Each row below holds a small network's activations on one input, seen along a few directions.
Each table varies a few parts of the input and shows all the possible inputs, shuffled.
Descriptions start from the smaller parts, as in this example, which fits no table here: one of 5 places around a ring, together with either a single point or one of 9 places around a ring or (one of 3 separate values, together with one of 6 places along a line).
Shared parts are said once, and a part with two or three values counts as separate values.

Table:
row 1: [.06,.22,-.16,-.33,.03,-.48,.15,.20,.02,-.17,.22,.35]
row 2: [.11,.20,.10,.30,-.14,.56,-.09,-.06,.27,.18,.28,-.16]
row 3: [-.16,-.31,-.09,-.17,-.06,.10,.15,-.20,-.10,-.23,.07,.40]
row 4: [-.09,-.14,.38,.12,-.30,-.54,-.13,-.29,-.22,.27,-.50,-.84]
row 5: [-.03,.17,-.14,-.43,.33,-.11,-.03,-.03,-.15,-.26,-.03,.20]
row 6: [.20,-.25,-.23,.01,-.08,.32,.15,.22,-.08,-.40,.05,.23]
row 7: [-.26,-.13,.09,.26,.02,.28,-.10,-.01,.17,.35,-.13,.22]
row 8: [-.03,.29,.00,-.02,.46,.01,-.29,.09,.15,.32,-.13,.03]
row 9: [.09,-.13,-.10,.35,.02,.48,-.09,.35,.14,.26,-.04,.03]
row 10: [-.01,-.32,.35,-.16,-.24,-.68,.23,-.44,-.44,-.27,-.36,-.68]
row 11: [.21,.01,-.18,-.03,-.17,.39,.12,-.19,-.04,-.44,.45,.03]
row 12: [-.09,.40,.00,.10,.13,-.33,-.07,.37,.29,.40,.11,.18]
What do these inputs look like to the network?
> one of 2 separate values, together with either a single point or one of 5 places along a line
List by row number the other rows that have the choice among 2 separate values in common with row 6.
> row 1, row 3, row 5, row 10, row 11

Table:
row 13: [.13,-.21,-.34,-.21,.03,.31,.21,.15,-.23,-.63,.25,.41]
row 14: [-.01,.26,-.16,.10,.39,.44,-.23,.22,.30,.29,.12,.40]
row 15: [.08,.23,-.15,.47,.05,.61,-.24,.33,.62,.67,.31,.25]
row 16: [.00,.25,.20,-.36,-.16,-.84,.15,-.20,-.25,-.29,-.07,-.42]
row 17: [.16,-.30,-.26,.09,-.16,.75,.15,-.12,-.02,-.44,.41,.26]
row 18: [-.13,.03,-.22,-.19,.29,.01,.08,.31,.15,-.06,.13,.74]
row 19: [.03,-.35,.10,-.17,-.19,-.37,.12,-.17,-.52,-.39,-.29,-.38]
row 20: [-.01,.10,.32,.53,-.16,.01,-.20,-.01,.37,.89,-.26,-.60]
row 21: [-.16,.12,.32,.17,.15,-.20,-.27,-.12,.05,.48,-.46,-.44]
row 22: [.07,-.40,.17,.14,-.42,.12,.09,-.49,-.34,-.23,-.16,-.53]
row 23: [.08,.38,-.19,-.40,.14,-.19,.18,.15,.02,-.48,.47,.41]
row 24: [-.25,-.12,.20,-.16,.03,-.66,-.03,-.04,-.17,.20,-.44,-.10]
The inputs of row 20 and row 15 match in every part but one. If row 22 is changed in the same way as row 20 into row 15, which row does it become?
> row 17
What do these inputs look like to the network?
> one of 2 separate values, together with one of 6 places along a line
Which other rows does row 24 become when the choice among 2 separate values takes its other values? List them by row number.
> row 18
Which other rows does row 14 become when the choice among 2 separate values takes its other values? List them by row number.
> row 21
